Here are a small network's activations along a few directions, averaged over the inputs that share one value of a field.
Values that are neighbours, or in one group, have similar rows; names and order tell nothing.
(in the rows, 500 means zero)
Random noise pushes rows far along 2 fixed directions. That doesn't count. These rows show it; they differ only by the noise:
[487 537 855 483 561 470 352 496 434 520 331 362 655]
[509 444 633 634 476 588 432 613 604 591 574 733 455]
[481 693 172 702 436 261 409 320 649 541 614 611 404]
[487 577 611 570 512 416 379 453 522 535 449 484 552]


Values of K:
k8: [465 495 474 357 455 442 619 429 361 439 357 338 467]
k9: [486 498 385 384 493 391 628 507 464 375 436 338 447]
k3: [504 392 386 469 432 500 689 593 607 536 473 576 372]
k7: [432 552 460 284 563 505 536 391 296 316 395  88 704]
k10: [446 620 611 493 531 342 337 394 471 490 355 325 640]
k12: [467 503 314 630 541 593 540 497 486 553 644 668 370]
k6: [466 396 328 402 511 597 547 546 444 446 480 502 511]
k2: [479 595 466 444 510 444 474 470 412 545 591 417 542]
k1: [605 572 628 545 544 346 334 279 489 508 421 346 544]
k11: [478 272 905 272 563 794 657 676 328 458 427 443 694]
k5: [632 633 784 459 523 363 362 432 458 469 245 223 658]
k4: [507 549 462 479 571 527 482 497 524 468 556 494 515]
The values of K form 4 separate groups.
List the group mates of k5, in the order listed. -> k10, k1
List the group mates of k12, in the order listed. -> k2, k4
List the group mates of k8, in the order listed. -> k9, k3

Values of N:
n5: [559 582 672 572 639 491 353 466 494 607 451 438 523]
n8: [479 470 565 290 587 524 675 490 423 359 301 224 614]
n12: [539 461 544 529 492 649 573 591 450 465 552 539 584]
n10: [476 441 876 448 536 393 384 414 464 452 186 290 643]
n2: [594 381 353 662 314 496 578 528 711 562 525 812 315]
n6: [376 418 585 289 533 532 607 592 398 506 433 379 601]
n1: [405 457 508 487 496 698 411 602 418 475 623 670 551]
n9: [577 479 740 438 437 387 531 621 506 493 310 441 392]
n11: [611 517 544 578 508 522 415 561 567 536 566 569 568]
n4: [418 585 502 601 467 497 371 421 599 562 592 519 555]
n7: [489 504 703 421 641 677 461 561 330 483 642 508 548]
n3: [491 449 371 397 513 474 577 445 365 486 460 337 429]
The values of N form 4 separate groups.
List the group mates of n1, in the order listed. -> n12, n7
List the group mates of n4, in the order listed. -> n5, n11
List the group mates of n10, in the order listed. -> n2, n9

Values of P:
p11: [486 355 613 456 412 479 531 520 757 388 274 459 539]
p1: [552 586 639 527 626 403 344 411 426 774 494 329 660]
p7: [559 451 837 438 437 356 398 521 380 445 279 421 582]
p9: [552 709 862 454 557 192 385 289 348 493 305  55 618]
p5: [618 490 191 718 461 710 582 591 575 501 790 829 494]
p6: [374 432 758 340 700 427 588 658 331 438 292 216 554]
p3: [369 570 424 534 595 560 469 330 373 381 566 506 612]
p10: [417 413 418 373 504 562 422 377 318 372 614 340 462]
p4: [621 383 231 579 403 686 692 568 636 546 509 756 245]
p2: [403 355 606 303 439 806 694 793 446 556 537 623 564]
p8: [520 839 457 494 527 217 264 334 599 496 402 360 538]
The values of P form a ring.
Going along P from p6 by way of its neighbour p4, in what order are p11, p9, p5, p8 met? -> p11, p9, p8, p5
Name the neighbours of p10, in listed order. -> p3, p2
